[[200, 91, 326, -91, -501],
 [134, 110, -17, -2, 193],
 [466, 102, -54, -238, -294]] | 326

[[116, 209, 360, -354, -107, 68, 114],
 [-136, -429, 435, 366, -197, 186, 296],
 [-127, -346, 37, 92, 382, -459, 58]] | -107

[[-16, 19, -583, -20, 19, -129],
 [-81, -174, 225, -15, -174, -36],
 [-102, -44, 347, -15, -44, -481]] | -20

[[9, 26, -224, 487],
 [58, 2, -169, -24],
 [60, -213, 73, 66]] | 26

[[-110, -259, 355, 193, -435],
 [572, 504, 423, 245, -366],
 [-497, -30, -170, 398, 113]] | 355

[[48, 243, 75, -257, -394, -129],
 [-122, 260, -88, 202, 192, -523],
 [-80, -5, -385, -229, -104, -221]] | -257

[[-492, -172, 180, -78],
 [-133, -100, 137, -102],
 [-23, 135, -44, 188]] | -172

[[-37, 34, -115, 79],
 [-48, 34, -114, 79],
 [-37, 34, -115, 498]] | 34

[[-447, 574, 319, 98, 380],
 [3, 170, -122, -546, 101],
 [109, 119, -296, 206, 97]] | 319
---
[[ 91  55 239  73  56  88  93]
 [ 65  20 150  56  22  67  65]
 [102 178 101 206 171  98 107]] ==> 178

[[14 75 71 14]
 [62 52 28 48]
 [ 6 85 93 61]] ==> 85

[[3 2 4 4]
 [4 3 4 3]
 [5 7 3 3]] ==> 7

[[117 167 121 158 173 126 132]
 [187 113 201  64  78 146 194]
 [ 96  77 223 215  55 215 224]] ==> 77

[[ 29 -40 -40  14  29 -28 -41]
 [-39  36  35 -36 -39  -7  37]
 [ 18  22  22  10  16 -41  34]] ==> 22

[[321 780 840 709 455]
 [698 833 494 768 699]
 [224 830 919 715 366]] ==> 830

[[ 10 180 194 746]
 [160 206 308 938]
 [ 46 185 218 793]] ==> 185

[[6 1 4 2 6 8 1]
 [6 7 4 4 5 7 7]
 [9 4 1 6 9 4 4]] ==> 4
---
-450; -433; -519; -457; -76; 158 Answer: -450, 158

-285; 38; 202; -595; 49; 52 Answer: -285, 52

-325; 126; 473; -409; -219; 387; -168 Answer: -325, -168

238; -548; -2; 149; -542
164; -491; 24; 174; -604
480; -589; -158; -85; -258
Answer: 238, -258

-298; 127; -95; -42; -21; 475 Answer: -298, 475

-238; 155; 603; -548 Answer: -238, -548

581; 30; -406; 58; 425; -232 Answer: 581, -232

-331; 441; 240; 222
-498; -258; 547; -112
-539; -334; 518; -419
Answer: -331, -419

193; 532; 33; 5; 145; -12; 218
-184; 379; -115; 286; 208; -146; -132
-215; -45; -127; -397; -79; -93; -286
Answer: 193, -286
---
[[317, 553, 125, 437, -454, 199], [392, 323, 559, -246, -351, 207]] → 559, 553
[129, 333, 154, 90, 515, 194] → 515, 333
[214, 408, 296, 570, 452] → 570, 452
[-496, -252, -122, 0] → 0, -122
[[-254, -37, -167, -487], [159, -338, -546, -547], [420, -22, -542, -167]] → 420, 159
[138, -477, 23, -28, -117, 332] → 332, 138
[[-49, -68, 97, -56], [-97, -274, 640, 351]] → 640, 351
[[-271, 128, 26, 147], [479, -37, 288, 149], [-194, 176, -119, -298]] → 479, 288
[[532, 384, -388, -245], [-560, -372, 375, 237]] → 532, 384
[-486, 412, 8, 125, 222] → 412, 222
---
[[0, 12, 19, 45, -1], [-38, 48, 42, 49, -7], [-28, 4, 31, 17, -2]] Answer: 45
[[19, 78, 19, 157, 34, 26, 72], [78, 209, 225, 149, 54, 208, 184], [57, 133, 37, 177, 64, 79, 101]] Answer: 26
[[2378, 2417, 2856, 4705, 2399, 4399], [6550, 6840, 6739, 6904, 6518, 7658], [9048, 9037, 8753, 9868, 9263, 6177]] Answer: 2399
[[180, 88, 55, 59, 203], [174, 121, 109, 118, 206], [177, 92, 87, 99, 227]] Answer: 59
[[-535, -231, -275, -584, 293, 503], [-867, -456, 822, -699, -796, -445], [-544, -791, -188, -659, -806, 57]] Answer: 293
[[-19, -26, 48, 48], [23, 13, -12, -12], [2, 30, 13, 13]] Answer: 48
[[5, 9, 0, 9], [5, 1, 0, 1], [7, 1, 9, 8]] Answer: 0
---
-587; -298; -287; -492; 18; -66 | -587
253; 260; 183; -292; 313; 135; 529 | 253
-202; 149; 461; 9; -386; -105 | -202
-564; -280; -2; -22; -299; -310; 197 | -564
-118; -34; -567; -208; 90; 196 | -118
456; 184; 397; -635; 163; -219; 516 | 456
625; -184; -246; 113 | 625
475; -100; -84; -248; -209 | 475
---
89; -49; -523; 131; -55
-145; 53; 251; -109; -48
Out: -523

0; -36; -2; 25; 22; 14
24; -8; 295; -22; -2; 155
-138; 623; 45; 179; 481; -9
Out: -22

-63; 216; 105; 227; -108; 38
-53; 201; 113; 216; -106; 1
-78; -196; 522; 266; -192; 93
Out: 216

-84; -57; -542; -215; -132
-1; -46; -435; -141; -167
1; -38; 76; -52; 74
Out: -435

21; 1; -152; 11; 90; -61
-101; 131; 465; -118; -162; 228
-20; -77; 121; 12; -260; 52
Out: -118

236; -586; 513; -181
148; -323; -159; 18
Out: -586
